These are the activations of a small network on made-up records, seen along a few directions, one row for each record.
Records have a field called E. Each example row is followed by its value.
Other fields move the rows too, some of them a lot.
(in the rows, 500 means zero)
Strong random noise was added to every row along 11 fixed directions; ignore it. To show where, here is one row again and again, with new noise each time:
[738 396 579 580 526 548 698 563 620 647 358 515 600 616 506 508 573 400
 307 497 409 338 679 658 459]
[783 345 468 648 603 601 401 655 646 244 439 440 730 318 409 299 412 608
 376 195 598 379 402 612 488]
[451 329 363 498 426 371 459 471 468 509 356 314 604 428 332 328 390 507
 524 409 619 614 376 656 552]
[584 305 349 318 259 545 542 411 527 641 597 441 577 608 469 482 467 395
 411 323 352 360 705 429 628]
[448 306 482 419 474 237 218 400 352 797 418 364 603 640 482 432 444 320
 585 468 665 533 534 684 556]
[425 565 564 380 535 410 676 671 350 736 540 495 459 856 503 514 566 425
 416 697 661 538 520 491 383]
[461 523 585 526 566 530 498 577 458 288 568 318 702 448 300 595 459 624
 439 455 613 663 321 711 417]
[697 384 618 765 726 410 373 535 476 726 441 653 556 504 649 348 454 266
 588 397 694 461 577 590 627]
[662 539 401 493 662 317 518 244 432 651 621 572 377 463 806 661 574 316
 630 607 238 655 488 646 318]
[571 459 614 461 426 664 355 555 418 576 712 376 804 687 376 849 655 438
 393 350 507 366 652 731 516]
[585 464 568 311 390 393 338 474 630 464 504 603 533 630 720 685 299 507
 369 485 351 331 427 325 532]
[545 386 591 359 371 446 654 536 480 550 345 449 521 695 495 500 437 658
 401 640 521 628 591 553 386]
[783 429 517 554 766 503 819 606 632 466 480 462 527 476 455 139 496 423
 283 453 478 440 583 569 314]

[597 406 378 635 472 538 683 546 535 590 337 414 561 454 394 456 616 493
 470 475 508 519 506 744 461]  e5
[426 444 325 592 366 539 488 423 402 516 599 592 399 349 519 434 445 476
 753 385 575 634 503 385 725]  e3
[664 444 315 308 404 656 527 652 512 499 714 474 531 673 468 412 641 498
 358 353 446 217 649 376 399]  e15
[550 443 517 535 532 630 712 372 588 488 718 555 518 369 459 389 403 354
 455 332 370 499 678 348 701]  e10
[645 317 402 368 436 430 478 372 703 309 393 425 504 320 507 269 278 590
 406 375 313 445 462 428 463]  e1
[641 381 331 303 226 543 622 516 485 540 359 551 352 661 622 477 592 733
 502 628 367 511 669 423 319]  e15
[410 425 550 614 372 636 610 593 611 389 371 400 652 434 207 437 450 568
 411 413 610 453 498 564 654]  e13
[358 500 285 369 494 388 641 533 396 622 506 434 334 587 452 226 514 460
 534 583 584 569 477 380 425]  e8
[574 612 401 508 570 669 685 704 592 212 709 621 424 422 477 348 490 608
 447 412 531 417 418 253 446]  e16
[419 499 497 540 600 427 517 556 400 682 458 430 485 566 393 332 580 396
 545 537 699 548 526 602 483]  e5
[545 406 401 580 636 379 487 301 432 567 600 458 483 310 557 351 412 353
 671 402 478 737 465 598 528]  e2
[542 479 565 510 653 467 461 552 425 537 424 470 471 519 523 254 517 558
 492 530 644 570 538 476 410]  e14
[552 623 422 697 583 609 479 644 476 512 614 614 514 469 533 658 651 386
 563 428 566 363 402 550 538]  e3
[386 563 448 622 524 408 421 453 510 555 355 475 483 432 493 627 553 422
 565 579 472 487 357 648 516]  e8
[632 414 247 489 368 548 427 433 576 495 473 460 532 406 538 549 575 480
 479 341 324 306 482 554 497]  e9
[773 463 576 379 565 497 368 318 668 354 526 621 462 394 804 500 386 569
 403 426 174 383 605 305 425]  e11
[489 369 431 505 428 448 475 458 403 524 343 447 459 451 488 313 439 655
 638 491 624 743 509 541 493]  e2
[577 484 271 354 502 329 324 604 505 581 362 503 385 640 641 357 603 514
 472 564 536 280 389 461 271]  e13
[525 482 584 358 405 493 488 415 563 455 464 471 513 555 551 633 460 593
 416 561 348 457 565 495 420]  e9
[394 452 408 690 435 541 451 548 492 489 425 491 551 370 344 423 457 469
 601 379 649 506 419 522 726]  e4
[568 298 164 307 292 498 314 408 395 577 525 355 493 527 458 340 636 563
 607 358 490 453 647 552 400]  e13
[502 491 587 616 472 446 704 550 557 658 235 555 457 586 491 558 543 444
 463 686 515 477 549 632 499]  e3
[475 454 390 493 460 340 334 430 574 421 381 490 476 386 524 485 429 505
 569 498 480 464 348 552 499]  e16
[545 500 606 388 285 718 717 558 700 357 516 500 591 597 389 699 486 617
 230 493 266 294 662 400 540]  e4
[310 478 275 263 258 446 466 505 563 396 524 288 574 523 251 563 493 508
 395 456 424 344 359 515 497]  e16
[565 547 404 657 626 460 807 417 620 660 368 584 330 414 579 392 600 285
 473 614 288 428 574 540 473]  e8
[537 655 778 718 810 582 602 736 592 282 643 703 477 428 519 395 358 477
 476 480 716 494 399 340 549]  e6
[729 409 476 487 369 741 723 617 467 571 577 542 581 671 514 591 652 590
 411 434 451 469 755 542 441]  e7
[533 527 295 550 487 551 541 635 509 492 541 523 464 481 466 471 592 443
 519 416 540 370 414 497 494]  e6
[545 472 428 203 675 288 532 480 592 615 507 249 520 639 404 229 532 292
 218 509 369 259 534 566 239]  e2
[538 507 564 576 350 720 767 512 481 651 534 657 432 595 538 623 606 516
 532 536 445 546 766 422 626]  e5
[468 449 588 653 508 502 271 240 478 477 596 538 560 257 554 578 377 405
 709 352 461 653 514 522 772]  e12
[428 570 553 633 527 593 443 536 386 479 532 530 536 445 462 620 599 567
 607 501 620 618 473 581 543]  e10
[362 487 465 391 378 525 486 569 482 591 480 251 671 644 219 634 619 424
 351 492 504 334 477 702 475]  e1
[562 447 591 281 460 531 597 410 550 587 591 426 520 632 481 439 518 436
 331 514 334 398 760 429 451]  e12
[668 490 541 476 499 512 456 379 428 682 452 610 422 597 761 631 636 506
 540 587 338 508 710 500 413]  e11
[701 402 711 344 508 555 442 355 652 381 546 364 681 509 474 680 494 548
 297 467 212 388 694 689 320]  e1
[589 511 504 616 637 502 594 546 546 583 381 563 456 472 537 366 593 438
 462 527 512 417 560 543 467]  e10
[369 628 423 298 354 397 570 564 502 508 366 535 345 671 620 596 477 630
 439 738 440 503 309 323 401]  e12
[633 445 399 313 538 436 390 454 571 503 511 365 580 538 548 473 520 464
 320 431 338 321 470 523 339]  e14
[532 339 478 241 369 377 246 481 571 330 416 402 545 528 492 359 316 685
 442 454 505 438 458 414 412]  e15
[380 703 708 443 640 524 671 774 486 525 564 456 564 768 362 563 555 439
 259 638 643 383 432 479 409]  e7
[315 539 271 536 490 328 690 550 545 651 373 453 363 490 378 340 501 260
 503 575 537 404 325 502 578]  e6
[582 558 545 501 616 526 559 583 565 454 521 544 501 522 587 461 467 502
 363 502 474 426 425 387 449]  e14
[612 523 613 546 545 494 518 412 661 476 505 719 402 454 709 543 387 428
 478 523 311 390 595 317 581]  e4
[428 579 413 379 430 467 488 594 619 409 645 565 517 549 542 563 303 399
 352 391 440 293 252 211 650]  e7
[268 517 728 423 397 536 296 511 462 341 568 361 681 523 295 661 349 623
 468 452 657 545 426 505 622]  e9
[419 629 623 538 429 595 550 527 434 593 502 616 462 620 599 745 570 521
 492 610 466 505 538 386 597]  e11

Here are new rows. What is E for each?
[453 346 444 462 359 448 726 412 583 518 281 303 563 445 290 347 406 526
 402 529 449 609 501 625 542]  e12
[368 441 383 486 404 442 230 443 433 447 466 258 671 433 299 620 572 534
 572 425 579 516 352 782 473]  e13
[422 521 452 608 510 491 661 508 496 563 466 444 497 454 363 533 566 382
 535 537 513 540 474 664 529]  e6
[491 469 480 480 546 676 270 578 395 289 831 397 662 372 336 379 483 605
 578 184 709 547 502 461 565]  e5
[371 535 406 450 459 486 648 504 430 444 604 549 364 455 498 299 355 533
 581 488 573 683 420 245 613]  e7
[759 427 459 233 564 542 553 535 535 602 607 516 433 694 641 218 582 469
 273 432 359 234 805 253 326]  e11
[571 457 632 552 515 596 875 466 659 380 416 439 531 421 316 436 524 557
 372 587 367 555 691 649 420]  e16
[548 517 433 743 521 527 620 349 445 528 403 627 395 301 636 618 570 543
 713 572 423 773 473 629 538]  e10
[631 364 475 636 440 637 773 503 543 605 384 456 546 496 344 401 634 463
 470 493 460 498 741 689 509]  e15
[466 514 623 676 524 594 620 429 692 373 409 516 580 283 371 518 406 455
 411 421 402 453 490 516 706]  e10
[443 542 531 318 311 593 511 489 454 386 627 488 526 598 530 724 457 690
 479 546 435 617 474 392 477]  e12
[586 399 638 575 610 413 408 590 498 519 337 459 580 540 461 418 484 533
 508 526 689 526 530 707 399]  e6
[452 649 236 448 607 514 831 591 591 360 661 418 386 405 352 356 560 383
 394 489 390 415 315 440 375]  e6
[476 340 240 480 238 533 381 378 366 832 479 468 485 590 505 561 680 369
 646 402 454 413 729 569 642]  e8
[418 397 517 484 415 523 367 576 337 684 575 500 542 660 414 408 515 450
 592 432 743 492 673 451 638]  e4
[242 590 358 387 460 571 561 468 346 417 848 385 455 457 300 407 517 477
 617 435 589 649 460 364 558]  e13
